Each row below holds a small network's activations on one input, seen along a few directions.
Each table varies a few parts of the input and shows all the possible inputs, shuffled.
A made-up example of a description, with smaller parts first: one of 2 separate values, together with either a single point or one of 11 places along a line or (one of 4 places along a line, together with one of 8 places around a ring).
Shared parts are said once, and a part with two or three values counts as separate values.

Other details of the inputs shift rows strongly along two fixed directions, in all tables alike. That doesn't count.

Table:
x1: [ 0.32  0.66 -1.06 -1.24 -0.28  0.69  0.65  0.95  0.19 -2.08  0.30  0.06]
x2: [ 0.08  0.85 -0.38 -0.98  0.21  0.58  0.92  0.41 -0.61 -1.09  0.19 -0.11]
x3: [-2.15 -0.91  2.70  2.37  2.90 -3.00  0.11 -1.45  0.83  2.52 -0.94 -4.27]
x4: [-0.69 -0.66  4.01  4.44  2.29 -3.81 -1.15 -3.20 -0.82  4.66 -1.39 -5.29]
x5: [ 4.32 -0.20  1.36  1.37 -4.29 -0.10 -0.29 -1.21 -1.35  1.24 -1.71  1.98]
x6: [-1.69 -0.72  4.26  5.04  2.85 -3.81  0.04 -2.43 -1.71  4.72 -0.73 -3.70]
x7: [ 4.70  0.26  0.98  1.15 -4.59 -0.15  0.13 -0.17 -1.34  1.00 -0.58  4.13]
x8: [-5.89  0.83 -5.59 -4.13  6.06  2.71  1.50  4.13  5.15 -4.62  1.04 -2.94]
x9: [ 1.23  0.75 -1.35 -0.62 -1.35  1.13  1.03  1.40  0.14 -0.99 -0.07  2.66]
x10: [ 2.15  0.76 -1.44 -1.41 -1.63  1.36 -0.10  0.81 -0.02 -1.54 -0.39  1.05]
x11: [ 3.87  0.39  1.33  1.44 -3.64  0.47  0.30 -1.21 -3.50  1.45 -0.93  2.36]
x12: [-1.92 -0.24  2.36  2.71  3.34 -2.03  0.03 -2.25 -1.17  2.17 -0.70 -4.85]
x13: [-6.36  1.03 -5.39 -4.00  6.84  2.60  1.17  3.70  4.47 -5.62  1.34 -4.57]
x14: [ 2.68 -3.98  3.60  0.79 -6.61 -1.39 -5.23 -4.75 -1.40  3.53  0.98  5.97]
x15: [-4.78  0.75 -3.03 -3.16  5.57  0.69  0.82  2.79  3.56 -3.16  1.07 -3.77]
x16: [ 0.56 -2.27 -4.80 -6.97 -5.98  5.17 -3.79  0.74  2.50 -4.39  2.22  8.48]
x17: [ 5.12 -0.11  2.91  2.44 -5.48 -1.10  0.46 -2.02 -3.48  2.99 -1.56  3.56]
x18: [ 1.79  0.71 -0.54 -0.18 -1.38  0.50  0.18  0.72 -0.33 -1.59  0.30  1.26]
x19: [-0.06  0.94 -1.18 -0.75  0.43  1.15  0.99  1.54 -0.44 -1.23  0.67  1.20]
x20: [ 2.91  1.72 -3.98 -4.21 -3.76  4.28  1.60  3.35 -0.47 -4.47  0.87  5.21]
x21: [-8.58 -3.35 -2.82 -5.02  4.34  0.96 -3.44  0.03  5.43 -2.33  3.10 -0.89]
x22: [ 4.67  0.41  1.73  1.31 -3.80 -0.84 -0.62 -0.81 -1.90  1.14 -0.58  2.48]
x23: [ 4.83  0.88  1.25  0.88 -4.37  0.32  0.15 -0.72 -2.88  0.31 -0.34  3.57]
x24: [ 0.19  0.86 -1.25 -0.60  0.29  1.17  0.84  1.48 -0.29 -1.52  0.77  0.85]
x25: [-1.47 -1.04  3.88  4.87  2.52 -3.53 -0.02 -3.33 -1.52  4.83 -1.68 -4.49]
x26: [-1.86 -0.84  4.36  4.48  2.61 -3.76  0.33 -2.64 -1.96  4.78 -0.96 -4.05]
x27: [ 2.58  1.14 -1.26 -1.11 -2.22  1.02 -0.15  1.58  0.62 -1.22  0.20  2.43]
x28: [-2.31 -0.79  2.52  2.54  3.13 -3.04  0.39 -1.38  0.48  2.87 -0.52 -3.84]
x29: [-2.66 -0.50  2.26  3.14  4.08 -2.07  0.16 -1.90 -1.11  2.54 -0.43 -5.28]
x30: [ 3.21  2.01 -4.62 -5.08 -4.36  4.97  1.87  3.93 -0.53 -4.95  0.90  6.57]
x31: [-3.17 -0.65  2.60  3.76  4.11 -2.58  0.21 -1.97 -0.90  3.54 -0.95 -5.12]
x32: [ 4.94  0.68  1.07  0.21 -4.94 -0.05 -0.28 -0.37 -1.57  0.91 -0.77  3.10]
x33: [-6.57  0.62 -4.52 -3.49  7.09  1.49  1.22  4.24  5.93 -4.41  1.27 -3.75]
Each input here is: one of 3 separate values, together with either a single point or one of 10 places around a ring.
- Changing only the choice among 3 separate values turns x12 into x23. The same change can be made to x11. Which row results? => x19
- Change only the choice among 3 separate values in x5. List by row number the other rows that result. => x3, x33
- Change only the choice among 3 separate values in x9. List by row number the other rows that result. => x17, x25

Table:
x34: [-6.48 -1.36 -0.35  0.97  7.13 -2.36 -0.59  0.92  5.33  0.34  1.02 -5.35]
x35: [-7.99 -0.32  0.26 -0.31  7.66 -0.57  0.74 -0.07  0.00  0.00  2.02 -6.23]
x36: [ 0.25  1.25 -6.29 -6.99 -1.56  5.37  0.86  3.31  2.08 -7.52  1.15  3.04]
x37: [-8.47 -1.17 -0.15 -0.10  7.82 -1.40  1.01  0.09  2.06  1.16  1.09 -4.33]
x38: [ 4.72 -1.45  7.01  5.78 -2.84 -4.17 -2.91 -6.18 -5.16  5.17 -1.42 -1.92]
x39: [ 1.81  1.89 -6.07 -6.78 -1.55  3.92 -0.83  4.82  4.81 -6.96  1.63  3.09]
x40: [ 3.41  0.85 -0.82 -1.74 -5.14  2.60  0.09  0.43 -4.30 -1.55  1.26  5.41]
x41: [ 3.80 -0.67 -1.03 -1.13 -6.00  1.70 -0.46  1.05  1.20 -0.05 -1.01  6.27]
x42: [-7.12 -1.57 -0.78 -0.43  7.08 -0.45 -0.41 -1.21  2.55 -0.47 -0.22 -7.15]
x43: [-6.29 -1.33 -0.82 -0.91  6.61 -1.87 -0.93 -0.09  5.18  0.74 -0.55 -6.91]
x44: [-2.74  3.64 -0.43  3.19  8.78 -2.58  5.66  4.42  2.76 -0.08 -2.01 -8.71]
x45: [ 4.95  0.86 -0.58 -2.39 -5.84  2.41 -0.50 -0.21 -2.16 -2.76  0.09  3.77]
x46: [ 5.23  0.29 -0.34 -1.22 -5.14  0.60 -0.99  1.65  0.59 -1.40  0.46  5.70]
x47: [-6.35 -1.55 -0.91 -0.56  6.57 -1.62 -1.11 -0.25  5.39  0.68 -0.67 -6.75]
x48: [-8.64 -1.38 -0.97  0.57  7.45  0.04 -0.09 -0.41  0.78  0.66  1.26 -5.41]
x49: [ 5.04  0.92 -0.93 -2.10 -5.70  2.04 -0.97 -0.08 -2.33 -2.95  0.18  3.85]
x50: [-1.29  0.31 -4.68 -3.82  1.24  2.39 -1.25  2.71  5.40 -3.86  0.72 -0.10]
x51: [-6.45 -1.04 -0.86  0.32  7.38 -0.64 -1.08 -0.99  2.72 -1.01  0.79 -7.26]
x52: [-7.84 -0.88 -0.39  1.00  8.07 -1.38  0.13  0.15  2.45  0.57  1.98 -4.25]
x53: [ 0.45  0.75 -7.05 -6.15 -2.31  4.86 -0.96  4.32  5.46 -5.77  0.34  3.87]
x54: [ 6.12  0.66 -1.02 -2.08 -5.49  1.25 -2.19  0.75  0.80 -1.69 -0.22  4.31]
x55: [-4.81 -1.85  2.49  2.09  3.88 -1.54  0.21 -2.86 -2.47  3.73  0.00 -3.97]
x56: [ 9.13  4.40  1.15  3.51 -3.56 -0.88  3.72  1.64 -2.27  1.25 -4.15 -0.81]
x57: [ 1.99 -2.34  6.90  6.21 -2.78 -4.18 -0.78 -5.61 -4.87  7.69 -1.50  1.38]
x58: [-1.38  1.18 -6.15 -6.66 -0.97  5.93  1.91  3.83  0.08 -6.13  2.22  4.60]
x59: [ 3.09 -1.50  7.00  6.03 -2.28 -3.56 -1.82 -5.59 -7.09  6.44 -0.30 -0.30]
x60: [ 8.07  3.82  2.99  5.78 -2.81 -1.30  4.22 -0.70 -5.81  1.99 -4.22 -2.60]
x61: [-2.87 -1.63  3.24  2.66  3.34 -4.44 -0.22 -1.53  2.08  3.07 -0.28 -4.01]
x62: [ 4.68 -0.34 -1.75 -1.98 -6.37  2.32 -1.65  0.13  1.41 -0.31 -1.72  4.90]
x63: [-7.36 -1.45 -0.95 -0.17  7.02 -0.05 -0.77 -1.14  2.68 -0.14 -0.38 -6.99]
x64: [ 3.63 -0.23  4.69  3.54 -3.02 -2.80 -0.85 -2.75 -4.14  3.48  0.73  2.91]
x65: [ 3.48 -0.51  4.50  3.58 -2.85 -2.45 -1.14 -2.81 -4.18  3.76  0.41  3.19]
x66: [ 4.06 -0.79 -0.87 -1.40 -5.95  1.29 -0.10  0.99  1.06 -0.39 -0.84  6.12]
x67: [ 1.18  1.90 -6.23 -6.87 -1.86  3.86 -0.65  4.87  4.52 -6.74  1.27  3.13]
x68: [ 4.14 -1.48  7.53  6.26 -3.47 -6.30 -1.92 -4.14 -2.75  6.42 -1.20 -0.32]
x69: [-5.73 -0.19 -0.04 -0.28  7.64 -1.48 -1.01 -0.50  2.12 -1.75  1.42 -7.80]
x70: [ 2.72 -0.08 -1.18 -0.64 -5.12  2.16 -0.12  0.47 -1.60 -0.35  0.49  7.30]
x71: [-7.12 -1.33 -1.07  0.29  6.97 -0.56 -1.14 -0.96  2.79 -0.66  0.17 -7.07]
x72: [ 1.74 -2.23  6.75  6.49 -2.83 -3.78 -1.14 -5.57 -4.74  8.04 -1.67  1.53]
x73: [ 4.39 -0.22 -1.40 -2.51 -5.94  2.88 -0.40 -0.70 -1.83 -1.80 -0.96  4.36]
x74: [ 5.59  0.86 -0.66 -2.49 -6.16  1.20 -1.22  0.72  0.70 -1.56 -0.35  4.01]
x75: [-7.10 -1.66 -0.14 -0.10  6.89 -2.42  0.28  0.83  4.97  0.95  0.15 -5.43]
x76: [ 6.97  5.24 -1.31  1.57 -3.25  2.13  6.37  4.15 -4.20 -1.41 -2.06  3.89]
x77: [ 6.02  2.98  5.93  9.00 -1.40 -3.12  4.85 -2.27 -8.89  6.18 -3.81 -3.32]
x78: [-0.44  0.40 -6.37 -5.30 -1.94  4.23  0.25  5.24  5.28 -5.56  1.06  5.24]
x79: [ 4.76 -1.80  6.77  5.26 -3.85 -5.46 -2.37 -5.73 -2.16  6.68 -2.48 -1.58]
x80: [-6.48 -0.57  0.69 -0.01  6.97 -2.87  0.15  1.30  4.61  0.00  1.19 -5.96]
x81: [-1.34  1.36 -5.67 -6.19 -0.60  4.51  2.06  4.37  1.84 -5.78  2.31  5.76]
x82: [ 3.33  0.03 -1.48 -1.08 -5.06  3.49 -0.22 -0.10 -3.43 -1.04  1.01  5.94]
x83: [ 2.66 -1.06  7.78  5.99 -2.68 -4.90 -0.69 -5.01 -5.43  6.80 -0.35  0.70]
x84: [ 2.43 -0.36 -1.51 -1.60 -5.43  4.12  0.11 -0.25 -3.47 -0.17 -0.16  6.21]
x85: [ 1.88 -2.56  6.50  5.82 -3.04 -2.86 -0.92 -6.21 -6.64  7.43 -1.61  0.07]
x86: [-1.13  2.00 -5.54 -5.93 -0.53  4.19  1.29  4.97  1.45 -6.21  2.89  5.54]
x87: [-5.72 -0.51  0.48  0.33  7.38 -3.17 -0.50  1.40  4.72 -0.40  1.65 -5.87]
x88: [-0.56  1.81 -5.88 -6.29 -0.57  5.65  0.96  4.39  0.02 -6.77  3.18  4.31]
- Describe the family of inputs behind these rows. => one of 5 places around a ring, together with either a single point or one of 10 places around a ring
- Changing only the place on the ring of 5 turns x74 into x35. The same change can be made to x47. Which row results? => x85
- Changing only the place on the ring of 5 turns x66 into x57. The same change can be made to x78. Which row results? => x70
- Change only the place on the ring of 5 in x46. List by row number the other rows that result. => x38, x54, x59, x65
- List by row number the other rows that have the place on the ring of 5 in common with x49. => x36, x38, x42, x45, x51, x60, x63, x69, x71, x73
- A walk changes only the place on the ring of 5. It starts at x68 and steps to x86. List the rest of the walk in order. => x40, x49, x67

Table:
x89: [ 3.72  0.31 -0.87 -1.97 -3.47  1.02 -1.28 -0.05  0.84 -2.25 -0.62  1.64]
x90: [ 4.11  1.39 -1.35 -1.98 -3.91  2.28 -0.04  0.31 -1.79 -2.68 -0.10  1.60]
x91: [ 2.55 -2.39  2.70  0.69 -5.02 -1.36 -1.74 -1.90 -0.16  3.20 -0.41  4.63]
x92: [-2.68 -2.48  1.13 -0.20  1.21 -0.86 -3.39 -2.76  0.55  0.70  1.33 -0.46]
x93: [ 4.63  1.06  1.21  2.74 -3.57  0.74  1.82 -0.76 -4.33  1.32 -1.55  2.16]
x94: [-2.62 -0.86  2.68  3.89  3.82 -2.10 -0.59 -3.34 -1.46  2.85 -1.37 -7.06]
x95: [ 4.82  1.47  1.82  2.40 -3.27  0.23  1.69 -0.83 -4.83  2.10 -1.35  2.07]
x96: [ 3.93  2.10 -0.78 -0.47 -2.33  1.58  2.24  1.45 -2.60 -1.70 -0.16  2.15]
x97: [ 3.04  1.30 -1.38 -1.50 -3.03  2.47 -0.05  0.07 -2.21 -1.43 -0.54  1.33]
x98: [-5.04  0.43 -4.54 -4.25  3.07  3.67  2.49  3.22  0.97 -3.53  1.84  1.14]
x99: [ 0.28 -1.54 -0.09 -1.44 -2.36  0.37 -2.26  0.25  1.24 -0.21  1.86  4.59]
x100: [-4.30  0.57 -3.33 -2.52  4.84  0.45  0.19  3.41  5.41 -2.00  0.64 -2.82]
x101: [ 5.31 -0.18  2.40  1.43 -4.76 -1.87 -1.02 -0.61 -0.19  1.71 -1.24  2.28]
x102: [-3.48 -0.86  0.81  0.57  1.85 -1.25  1.33  0.40  0.96  1.87  0.48  0.84]
x103: [ 5.18  1.26  2.30  2.57 -3.79 -1.83  1.44  0.14 -1.83  1.86 -1.02  2.88]
x104: [-5.94 -0.67 -4.70 -5.26  2.96  3.69 -0.06  1.66  1.86 -4.04  1.79 -0.72]
x105: [-1.45  0.58  3.23  3.42  4.30 -2.73  1.67 -1.27 -2.30  2.12 -0.78 -5.38]
x106: [-3.89 -0.10 -5.07 -5.76  1.25  4.81 -1.08  2.03  0.66 -5.65  3.13  2.12]
x107: [ 3.62  2.02 -1.04 -0.74 -3.02  0.65  2.16  2.84  0.03 -1.73 -0.36  3.80]
x108: [ 0.39 -0.47  1.23  0.69  0.90 -1.86 -1.62 -1.74  1.33  0.46 -0.56 -3.33]
x109: [-2.27 -0.19 -0.23  0.05  0.95  0.04  0.42  1.10  0.28  0.19  1.91  2.94]
x110: [-4.04  0.32 -3.49 -3.19  4.80  1.30 -0.67  1.67  4.37 -2.92  0.36 -3.80]
x111: [ 2.02 -0.15  4.02  3.10 -0.82 -2.33 -0.95 -3.56 -3.41  2.46 -1.34 -3.65]
x112: [ 3.80  1.74 -2.35 -0.40 -4.00  2.17  2.31  2.97  0.08 -1.58 -0.88  5.12]
x113: [-4.80 -1.29  3.13  3.31  4.90 -2.26  0.03 -2.49 -3.06  3.17  1.57 -3.26]
x114: [ 0.57 -0.72  0.84  2.13 -0.19 -1.50 -0.73 -0.25  1.87  2.00 -1.29 -1.08]
x115: [ 3.78  0.60 -0.79 -1.18 -3.30  0.00 -0.46  1.66  1.95 -1.14 -0.06  2.68]
x116: [-4.59 -3.62  3.83  2.42  3.15 -3.82 -2.74 -4.84  0.84  4.37 -0.24 -4.54]
x117: [-2.74  0.44  3.14  4.65  4.73 -4.13  1.42 -0.71  0.02  4.46 -1.09 -4.67]
x118: [-3.90 -0.09 -4.48 -3.19  4.12  2.42 -0.54  1.94  4.93 -3.98  0.03 -3.17]
- Describe the family of inputs behind these rows. => one of 5 places around a ring, together with either one of 2 separate values or one of 4 places along a line
- Changing only the place on the ring of 5 turns x113 into x106. The same change can be made to x95. Which row results? => x97
- Change only the place on the line of 4 in x112. List by row number the other rows that result. => x103, x107, x117
- List by row number the other rows that have the place on the ring of 5 in common with x92. => x89, x108, x110, x116, x118
- Change only the place on the ring of 5 in x104. List by row number the other rows that result. => x91, x98, x102, x116
